Small tables with named rows and columns. After each table, cells are looked up by row and column.

kazut =
	femal	litami	felovi	vebozi	zab	lapizon	timaza
gufud	145	37	97	167	81	103	87
nedup	183	37	213	97	81	6	87
fadamim	157	37	91	167	97	103	97

zab of fadamim is 97
timaza of gufud is 87
litami of nedup is 37
zab of gufud is 81
zab of nedup is 81
lapizon of fadamim is 103
femal of gufud is 145
timaza of fadamim is 97

kapoza
fields: levik, gon, mis, voropum, nunoki, tevelu, kodep, nibulak
vin: [143, 35, 210, 141, 160, 159, 77, 149]
dev: [58, 153, 177, 140, 165, 175, 93, 178]
liso: [111, 86, 145, 150, 103, 77, 148, 140]
fipafev: [123, 149, 145, 101, 104, 75, 102, 152]
palusel: [108, 104, 82, 203, 121, 120, 104, 162]
rezum: [149, 171, 155, 151, 154, 180, 20, 166]

rezum, tevelu: 180
liso, mis: 145
liso, levik: 111
palusel, tevelu: 120
vin, gon: 35
vin, nunoki: 160
vin, nibulak: 149
dev, nibulak: 178
rezum, voropum: 151
Which row has the largest gon? rezum

kela:
	rul	zegip	vomuze	rap	savutu
bitora	1118	4139	8811	3858	3703
sukib	3000	3712	8947	3090	7318
ril	3333	3471	4623	1498	7642
pezubu	2555	2023	5272	4240	2428
timuke	7911	977	2176	2943	2708
nasun	3589	1699	5208	4353	6652
dav	4465	2496	4648	4578	6613

savutu of nasun = 6652
vomuze of timuke = 2176
vomuze of sukib = 8947
vomuze of pezubu = 5272
savutu of bitora = 3703
rul of ril = 3333
rap of sukib = 3090
vomuze of ril = 4623
rul of timuke = 7911
zegip of timuke = 977
Which row has the largest rap? dav

Table div
|  | zer | vad | guk | pil | vuv | dez |
|---|---|---|---|---|---|---|
| ziberug | 0.045 | 0.101 | 0.031 | 0.234 | -0.148 | 0.137 |
| dos | 0.181 | 0.093 | 0.331 | 0.011 | -0.639 | 0.062 |
| pesuze | 0.053 | 0.108 | 0.180 | 0.466 | -0.256 | 0.123 |
| nuri | 0.032 | 0.095 | 0.192 | 0.545 | -0.142 | 0.136 |
| dobezib | -0.020 | 0.118 | 0.088 | 0.743 | -0.005 | 0.160 |
| vedila | 0.077 | 0.050 | 0.309 | 0.333 | -0.020 | 0.140 |
| raf | 0.046 | 0.101 | 0.039 | 0.253 | -0.153 | 0.137 |
| kasiri | 0.065 | 0.103 | -0.077 | -0.008 | -0.154 | 0.137 |
| punel | 0.076 | 0.036 | 0.338 | 0.324 | 0.045 | 0.146 |

vad of dos = 0.093
guk of nuri = 0.192
pil of ziberug = 0.234
vuv of pesuze = -0.256
pil of nuri = 0.545
pil of raf = 0.253
pil of dos = 0.011
vad of punel = 0.036
guk of ziberug = 0.031
dez of ziberug = 0.137
vuv of dobezib = -0.005
dez of nuri = 0.136
guk of punel = 0.338
guk of kasiri = -0.077
pil of pesuze = 0.466
vad of raf = 0.101
pil of vedila = 0.333
zer of nuri = 0.032
vuv of punel = 0.045

gol =
columns: fuvog, lilik
zeminib: [55.67, 58.25]
piras: [63.39, 55.56]
veg: [45.96, 53.48]
nugiru: [60.81, 56.24]
zavera: [53.49, 60.64]
kis: [83.31, 4.69]
bodevif: [55.08, 52.86]

kis, lilik => 4.69
nugiru, lilik => 56.24
kis, fuvog => 83.31
zavera, lilik => 60.64
zeminib, fuvog => 55.67
piras, lilik => 55.56
veg, lilik => 53.48
nugiru, fuvog => 60.81
zeminib, lilik => 58.25
bodevif, lilik => 52.86
veg, fuvog => 45.96
piras, fuvog => 63.39
zavera, fuvog => 53.49
bodevif, fuvog => 55.08
Which row has the largest fuvog? kis

Table nuv
         mavesiv  bur  ral  mikob
gidorik      104  151   76     79
daza         141  129  115    107
vosozod       92  152   80    110
gan           80   53  100     82
kek           88  140   76     92
segi         112   56  117     82
bokiv        115  138   92     96
rizek        127   61  122     77
dugika       166  155  131    147
lupa         218  150  158    135
nir          112  133  115    162
nesuvak       83  133   77     98

mikob of kek: 92
mikob of lupa: 135
mavesiv of gan: 80
ral of lupa: 158
ral of rizek: 122
ral of daza: 115
mavesiv of daza: 141
mavesiv of kek: 88
mavesiv of rizek: 127
Row with the largest mavesiv: lupa

sunapam:
,tif,zoz,taz
rir,163,148,70
libap,234,98,169
difo,137,248,129
vogogu,109,60,215
pasego,68,54,107
torabam,112,88,163
kogirul,211,46,113
somi,166,54,178
dud,182,206,73
dipeli,175,180,192

taz of dud: 73
zoz of torabam: 88
tif of libap: 234
tif of somi: 166
tif of dud: 182
zoz of rir: 148
tif of difo: 137
tif of dipeli: 175
taz of somi: 178
zoz of difo: 248
tif of torabam: 112
taz of torabam: 163
Row with the largest zoz: difo

